[[132 132 127 122 124 128 127 125 122 132 129 126 140]
 [132 132 116 132 124 128 127 133 127 130 129 126 107]
 [132 132 127 136 116 120 127 130 124 131 129 126 128]
 [132 132 133 132 124 128 127 130 122 131 129 126 140]
 [134 132 127 132 124 128 127 130 122 131 129 126 140]
 [127 132 147 113 124 128 127 103 113 135 138 126 149]
 [126 132 127 131 119 122 127 130 125 131 129 125 131]
 [132 132 133 132 134 132 127 126 122 131 129 130 140]
 [132 117 125 132 122 128 131 130 122 128 117 127 130]
 [132 132 127 132 150 135 127 130 130 131 129 126 140]] yields 132

[[127 122 126 135 148 120 127 141 114]
 [127 124 126 133 148 122 129 137 117]
 [134 132 130 122 107 134 127 118 140]
 [131 117 129 135 115 117 115 143 117]
 [126 121 129 132 114 121 118 136 123]] yields 126

[[132 127 131 124 108 114 145 138 117 117 123 115 131 120 141 125]
 [127 128 131 135 122 131 131 117 135 128 134 127 118 137 129 130]
 [132 121 127 125 102 107 150 139 115 112 124 112 129 118 144 124]
 [126 138 147 121 119 142 144 109 143 136 116 112 134 143 138 133]
 [128 114 113 143 122 109 127 135 120 113 145 132 107 123 128 124]] yields 128

[[109 111 130 114 142 151 144 130 103 137 129 134 136 119]
 [110 111 135 128 118 157 101 112 108 137 116 127 134 137]
 [127 112 128 108 148 155 157 135 109 122 137 144 126 141]
 [110 110 129 158 107 139 109 118 129 132 130 119 128 132]
 [125 132 126 155 150 155 150 112 146 135 118 150 129 132]
 [138 121 123 117 148 142 158 144 112 118 143 144 123 131]
 [118 127 136 101 108 150 104 131 111 130 143 115 133 137]
 [123 109 121 153 149 138 154 130 121 112 124 146 124 133]
 [126 129 119 152 146 141 148 113 135 129 115 145 125 117]] yields 126

[[119 133 119 137 127 113 131 132 126 133 141 139 137 127]
 [130 133 130 116 121 131 125 128 137 123 149 119 135 135]
 [124 130 126 127 124 131 125 127 120 130 126 127 132 133]
 [131 118 139 134 136 125 126 131 119 128 115 132 126 140]
 [123 128 121 126 124 123 128 125 121 128 139 130 137 137]
 [133 128 138 123 130 125 124 130 139 138 127 133 132 145]
 [119 137 114 139 129 117 136 130 133 133 137 139 131 114]
 [127 128 126 129 123 130 128 130 115 125 127 124 132 127]
 [119 125 114 145 133 114 132 130 120 123 136 140 126 116]
 [122 138 121 138 119 136 127 127 104 129 120 128 130 115]] yields 122

[[127 128 132 126 116 113 121 128 115 135 122 134]
 [133 131 125 138 126 136 116 125 125 126 139 133]
 [130 127 121 134 129 124 115 124 119 133 131 133]
 [132 134 113 121 120 127 121 136 109 111 135 136]
 [135 136 128 144 118 133 133 124 142 130 129 128]
 [122 118 143 127 123 131 147 111 132 139 118 112]
 [128 140 114 117 120 136 126 139 118 115 137 135]
 [134 131 125 129 114 126 111 131 108 123 136 131]
 [125 139 134 125 135 130 141 134 144 123 129 130]
 [119 125 148 125 145 133 147 123 152 136 116 123]] yields 119

[[129 136 125 130 130 133 122 132 133 127 129 130]
 [130 115 128 129 128 128 131 131 129 129 129 130]
 [125 126 128 127 129 124 132 128 125 130 126 134]
 [125 135 125 130 130 126 132 127 126 133 128 128]
 [131 128 133 126 126 129 125 125 129 124 133 130]
 [127 132 130 129 124 131 127 127 132 129 127 133]
 [128 129 129 125 131 124 125 123 129 106 126 130]] yields 128

[[123 128 133 129 119 122 122 128 133 137 126 130 128 130 105 119]
 [124 130 134 127 132 130 101 128 125 120 119 132 142 126 130 139]
 [130 128 138 129 120 132 127 128 129 134 131 124 124 125 125 120]
 [122 131 128 124 144 124 146 128 134 132 126 135 135 129 123 131]
 [140 130 135 127 144 129 125 128 123 129 129 122 131 125 147 116]] yields 140
---
[[126 145 137 115 133 123 122]
 [127 131 104 144 139 136 120]
 [118 126 148 121 102 125 156]] Out: 123

[[127 128 128 131 152 137]
 [149 141 128 128 128 128]
 [128 128 130 148 141 129]] Out: 152

[[122 154 136 151]
 [143 102 139 115]
 [127 126 120 118]] Out: 136

[[135 143 129 144 125 123]
 [137 149 125 150 124 124]
 [136 147 128 147 124 123]] Out: 125

[[102 103 102 100]
 [153 114 154 154]
 [135 101 103 120]] Out: 102

[[126 139 108 144 123]
 [133 126 122 135 130]
 [122 106 128 126 135]] Out: 144

[[130 133 122 128 124 130]
 [126 123 128 128 126 126]
 [151 125 136 127 146 151]] Out: 124

[[141 109 110 122]
 [118 135 133 156]
 [129 144 111 106]] Out: 110

[[122 113 118 157]
 [101 116 104 100]
 [100 134 117 158]] Out: 118

[[109 125 128 145 134 149]
 [104 137 122 145 138 119]
 [134 114 155 131 126 140]] Out: 134
---
[113 144 152 134 121 123] gives 121

[[118 118 142 125 117 143 116]
 [134 133 144 114 139 113 116]
 [125 134 147 114 129 128 104]] gives 143

[155 124 154 112 106 136] gives 106

[145 151 123 117 122] gives 117

[[133 123 112 135]
 [138 151 137 131]] gives 112

[[130 149 120 109 137 137 144]
 [121 139 110 134 123 152 116]] gives 137

[121 105 119 118 104 133 101] gives 133

[155 134  98 119] gives 98

[112 116 142 138 137 100 137] gives 100
---
[[128 117 132 128 116 154 130]
 [122 116 132 126 131 143 134]
 [115 131 124 124 154 120 128]] out 126

[107 150 142 125 137 133 103] out 125

[[125 126 130 116 127 127 130]
 [133 107 131 123 131 129 132]
 [123 125 129 131 127 128 128]] out 123

[142 123 143 107 118 116 130] out 107

[125 100 109 103 130] out 109

[[110 126 151 115 140]
 [134 133 125 109 142]
 [122 118 153 126 142]] out 125

[134 146 128 141 138 129 150] out 141

[[135 121 144 154 145]
 [131 138 114 149 135]
 [139 126 133 129 146]] out 114

[124 131 119 126 104] out 119

[[129 129 128 127 128]
 [128 130 127 126 130]
 [ 99 140 124 150 147]] out 127
